Each row below holds a small network's activations on one record, seen along a few directions.
Each row is followed by the record's values for the fields T, M, E, W, Z.
A field that a record lacks is written none.
The largest differences between rows may come from other fields.
In the rows, 500 means zero.
Strong random noise was added to every row along 5 fixed directions; ignore it. To show where, here is one row again and again, with new noise each time:
[311 557 422 410 528 631 545 390 519 535 423 524 622 497 516 570 320 340
 383 474]
[528 453 563 393 588 553 499 470 562 491 532 408 546 317 465 666 505 589
 495 532]
[458 368 435 384 581 534 582 262 567 538 639 515 469 754 680 623 371 274
 468 280]
[405 542 766 282 681 809 733 411 268 298 447 461 506 320 430 613 521 514
 480 562]
[642 510 119 578 259 489 332 582 643 712 485 371 824 559 394 456 294 550
 323 545]
[545 555 383 485 400 527 383 433 595 609 411 426 552 404 472 525 444 568
 469 500]
[542 456 248 466 384 616 559 375 471 587 560 469 668 834 552 451 276 312
 349 366]

[312 492 425 480 603 419 498 475 720 580 480 534 620 371 497 625 389 370
 333 562] => T is t4, M is m4, E is e2, W is w4, Z is z1
[529 528 558 561 526 348 406 449 659 484 479 557 429 452 538 613 559 566
 583 459] => T is t2, M is m4, E is e1, W is none, Z is z1
[290 426 668 462 728 384 577 545 557 472 500 569 372 275 525 595 655 407
 462 606] => T is t2, M is m1, E is e1, W is none, Z is z2
[523 500 446 507 445 489 390 557 463 518 556 488 468 618 534 502 456 529
 614 419] => T is t2, M is m2, E is e1, W is none, Z is z3
[595 565 481 612 447 338 309 553 799 575 377 488 584 180 409 642 549 729
 526 626] => T is t1, M is m4, E is e1, W is w1, Z is z1
[736 437 503 520 394 474 420 343 540 626 443 394 189 509 576 396 711 611
 601 433] => T is t1, M is m4, E is e1, W is w3, Z is z2
[320 406 501 457 644 440 458 585 520 540 615 504 523 410 571 603 443 452
 535 474] => T is t1, M is m1, E is e2, W is none, Z is z1
[436 652 559 521 442 577 654 240 493 357 350 667 523 780 586 465 411 311
 458 376] => T is t2, M is m4, E is e1, W is none, Z is z3
[645 204 447 449 566 445 550 319 548 529 850 496 422 936 765 658 455 330
 604 178] => T is t2, M is m3, E is e1, W is none, Z is z3
[752 313 540 445 564 452 567 363 682 471 667 384 599 519 539 703 521 597
 464 438] => T is t4, M is m4, E is e2, W is w4, Z is z3
[560 374 473 521 545 437 443 696 518 608 559 380 449 332 429 462 630 590
 477 633] => T is t1, M is m1, E is e1, W is w3, Z is z2
[414 363 412 413 586 650 608 497 473 519 634 486 720 676 557 636 285 333
 428 430] => T is t1, M is m4, E is e1, W is w3, Z is z3
[445 806 441 501 236 780 485 263 159 471 254 579 335 788 570 190 394 416
 603 299] => T is t1, M is none, E is e2, W is none, Z is z1
[731 496 582 549 401 565 562 406 250 370 562 519 323 819 582 383 595 572
 668 320] => T is t2, M is m4, E is e1, W is none, Z is z1
[541 461 597 417 592 493 501 432 638 475 501 486 512 320 496 713 536 584
 553 523] => T is t1, M is m2, E is e1, W is w1, Z is z3
[378 604 687 536 591 527 566 682 354 283 491 606 534 471 432 501 503 525
 583 567] => T is t2, M is m1, E is e1, W is none, Z is z1
[690 352 476 461 504 531 536 506 569 552 618 350 597 421 457 545 526 586
 436 560] => T is t4, M is m1, E is e2, W is w1, Z is z2
[564 475 502 516 518 486 545 565 560 502 479 468 591 368 403 536 539 572
 420 639] => T is t1, M is m4, E is e1, W is w1, Z is z1
[390 463 430 605 567 186 240 661 774 611 586 577 503 356 552 675 489 538
 617 488] => T is t2, M is m1, E is e1, W is none, Z is z1
[724 297 584 385 569 713 581 691 289 477 688 243 558 391 373 535 597 706
 523 626] => T is t1, M is m4, E is e1, W is w3, Z is z2
[644 518 653 482 533 526 634 363 525 329 504 549 483 596 516 586 535 543
 544 445] => T is t1, M is m4, E is e1, W is w4, Z is z1
[381 476 428 522 569 297 412 430 907 678 392 509 524 200 513 610 517 444
 358 608] => T is t4, M is m1, E is e2, W is w1, Z is z2
[589 432 616 421 582 490 462 514 514 440 614 422 501 422 502 642 537 651
 599 471] => T is t1, M is m4, E is e2, W is none, Z is z1
[186 520 493 374 596 623 540 209 557 544 440 623 518 537 694 680 307 230
 482 309] => T is t1, M is m3, E is e2, W is none, Z is z3
[430 608 442 519 430 540 538 575 487 477 339 495 731 388 362 438 423 527
 317 661] => T is t1, M is m4, E is e2, W is none, Z is z2
[144 759 424 472 469 621 428 605 531 513 217 562 830 180 335 559 272 478
 342 692] => T is t1, M is m2, E is e2, W is none, Z is z3
[483 333 400 435 557 615 506 625 455 606 672 372 639 456 444 585 435 440
 396 567] => T is t2, M is m3, E is e1, W is none, Z is z2
[539 275 468 505 621 237 473 518 624 518 811 525 380 755 674 561 509 393
 573 318] => T is t1, M is m1, E is e2, W is none, Z is z1
[428 548 246 626 356 469 509 739 449 579 451 500 758 600 354 273 380 382
 262 674] => T is t2, M is m1, E is e1, W is none, Z is z2
[295 393 496 418 659 506 357 632 460 672 594 433 274 295 552 561 562 466
 615 508] => T is t1, M is m3, E is e1, W is w3, Z is z1
[429 478 535 446 601 584 529 693 462 472 521 384 766 192 331 609 463 634
 375 711] => T is t1, M is m4, E is e2, W is none, Z is z1
[379 382 469 521 604 405 630 548 465 514 639 585 427 628 518 438 532 275
 366 533] => T is t3, M is none, E is none, W is none, Z is z1
[360 631 659 490 517 658 682 453 111 346 401 616 217 680 529 229 604 340
 551 461] => T is t2, M is m1, E is e1, W is none, Z is z1
[540 523 521 528 492 608 629 619 312 342 545 509 695 663 418 464 423 517
 463 530] => T is t2, M is m4, E is e1, W is none, Z is z1
[396 446 568 452 633 427 499 441 632 402 668 600 579 656 640 715 349 390
 601 311] => T is t1, M is m1, E is e2, W is none, Z is z3
[727 437 646 430 539 519 598 339 622 457 460 375 462 302 445 583 669 657
 420 581] => T is t4, M is m4, E is e2, W is w4, Z is z2
[513 528 468 472 488 694 645 602 345 334 567 474 919 681 392 549 265 505
 383 515] => T is t1, M is m4, E is e2, W is none, Z is z3
[684 422 568 587 508 303 522 552 500 382 688 560 350 799 569 439 617 501
 626 386] => T is t2, M is m1, E is e1, W is none, Z is z1

Here are new rows. What are their fields?
[505 530 338 663 401 309 408 634 600 501 579 596 617 775 529 429 376 421
 515 435] => T is t2, M is m1, E is e1, W is none, Z is z1
[763 458 529 452 451 488 395 502 517 584 511 331 327 277 416 480 697 753
 567 577] => T is t4, M is m2, E is e2, W is w1, Z is z1
[631 485 677 444 567 547 428 648 501 406 577 404 560 210 370 693 594 766
 630 617] => T is t2, M is m3, E is e1, W is none, Z is z3
[347 591 442 604 457 470 482 658 357 514 406 588 475 502 449 323 506 428
 456 582] => T is t2, M is m1, E is e1, W is none, Z is z1
[564 457 383 459 440 746 720 509 230 435 571 447 751 777 450 389 322 396
 312 485] => T is t4, M is m4, E is e2, W is w4, Z is z1
[792 375 571 467 454 429 444 383 511 513 616 359 293 542 563 487 680 679
 618 402] => T is t1, M is m4, E is e2, W is none, Z is z2
[497 666 593 461 417 570 536  86 610 532 172 565 269 355 567 466 602 463
 456 460] => T is t4, M is m4, E is e2, W is w4, Z is z2
[382 610 596 479 556 574 610 575 427 368 359 532 707 295 367 529 467 564
 375 664] => T is t1, M is m4, E is e2, W is none, Z is z1
[535 379 639 457 658 371 573 491 461 345 748 587 316 793 633 598 565 419
 660 322] => T is t2, M is m2, E is e1, W is none, Z is z1
[534 366 501 503 605 411 582 379 666 462 655 548 584 653 630 666 417 402
 476 358] => T is t4, M is m1, E is e2, W is w4, Z is z1
[600 456 316 560 355 518 365 539 459 644 552 426 486 664 565 395 434 529
 606 391] => T is t1, M is m1, E is e1, W is w3, Z is z3
[470 491 557 580 592 282 452 697 601 489 495 516 475 297 384 528 659 582
 443 683] => T is t2, M is m4, E is e1, W is none, Z is z1
[439 498 364 518 498 503 566 674 404 456 620 537 738 699 431 437 334 383
 380 516] => T is t1, M is m1, E is e2, W is none, Z is z1
[698 575 487 579 346 490 489 590 459 478 396 424 565 415 348 330 604 672
 421 639] => T is t1, M is m1, E is e2, W is none, Z is z2
[298 502 416 497 566 468 490 613 492 565 477 508 618 383 448 505 433 435
 356 598] => T is t1, M is m4, E is e2, W is none, Z is z1
[675 606 564 512 360 618 587 336 453 476 256 452 441 380 421 383 643 619
 426 594] => T is t1, M is m4, E is e1, W is w4, Z is z2
[613 581 433 503 389 549 491 340 674 525 366 459 679 435 448 561 410 564
 390 523] => T is t4, M is m4, E is e2, W is w4, Z is z3
[413 648 279 650 321 414 291 736 570 567 448 557 741 561 419 427 300 504
 505 548] => T is t2, M is m1, E is e1, W is none, Z is z3
[476 562 611 537 579 559 634 782 319 285 557 541 694 494 308 482 495 534
 442 666] => T is t2, M is m1, E is e1, W is none, Z is z1
